Each row below holds a small network's activations on one record, seen along a few directions.
Records have a field called FUTIL. Each example row is followed by its value.
Records without FUTIL are marked none.
Other fields move the rows too, some of them a lot.
In the rows, zero is written as 500.
Random noise pushes rows far along 2 fixed directions. That doesn't count. These rows show it; they differ only by the noise:
[420 326 586 383 507 411 434 706 496 343 671 620 487 560 563]
[412  90 649 526 508 288 314 874 434 327 750 780 506 547 658]
[619 470 474 622 540 396 454 341 468 495 548 595 681 575 589]
[462 428 544 385 513 446 475 582 510 378 622 565 520 567 539]

[393 627 497 299 434 637 612 545 588 432 475 345 310 488 371]
none
[565 187 563 860 502 301 318 627 375 592 546 737 584 487 648]
kala
[330 515 556 358 456 576 597 675 569 503 417 337 323 384 419]
fot
[433 552 470 350 437 619 593 523 565 429 478 362 389 460 413]
boda
[573 526 446 769 469 512 550 327 502 683 288 384 515 398 468]
boda
[501 501 530 706 488 479 534 431 511 660 319 400 489 379 494]
fot
[595 730 409 457 519 566 578 250 507 564 440 410 574 559 458]
fubo
[544 636 467 506 494 511 527 365 555 520 471 473 588 505 437]
none
[311 517 574 317 479 594 600 683 570 477 441 358 303 396 425]
fali
[458 749 447 279 469 620 636 383 615 448 459 347 517 482 368]
none
[467 343 548 733 464 463 492 586 487 613 374 469 432 385 499]
boda
[416 300 561 701 455 455 460 684 504 571 421 497 394 374 502]
gifo
[491 522 486 440 470 494 478 543 517 489 523 528 494 538 473]
rok
[482 382 540 485 496 420 418 645 457 447 606 617 500 545 559]
fubo
[447 431 519 647 450 515 519 555 508 596 370 428 400 400 460]
gifo
[478 681 434 249 474 605 570 459 539 434 504 417 472 577 412]
rok
[465 759 410 117 472 678 622 415 604 363 532 341 457 573 384]
rok
[460 355 563 722 495 477 481 575 465 606 394 497 414 402 522]
fali
[425 430 540 468 472 499 487 653 487 507 515 504 398 487 485]
kala
[445 335 541 707 457 458 474 624 488 585 407 487 413 393 496]
gifo
[396 378 570 588 484 513 504 655 510 556 418 452 353 390 486]
fali
[370 634 497  84 555 541 561 593 579 270 682 454 520 574 453]
fubo
[375 603 518 399 461 590 626 535 558 532 365 299 347 399 415]
fot
[590 401 497 769 509 431 422 449 441 641 442 571 575 474 563]
kala

Here are new rows. What is FUTIL for each?
[491 655 463 429 486 586 581 415 522 557 422 385 456 508 421]
kala
[531 520 474 733 460 517 566 377 500 666 292 374 475 402 455]
boda
[631 552 444 615 529 446 468 342 445 579 494 566 639 559 543]
fubo
[684 680 414 646 521 470 509 166 468 640 437 506 684 581 514]
fubo
[467 389 563 658 506 430 477 568 479 587 435 517 506 404 556]
fali
[580 477 491 581 538 393 440 447 451 530 555 603 660 525 588]
fubo
[566 646 425 680 473 585 616 259 553 688 241 281 485 393 412]
boda
[396 389 570 602 429 505 519 653 531 570 388 422 330 385 450]
boda
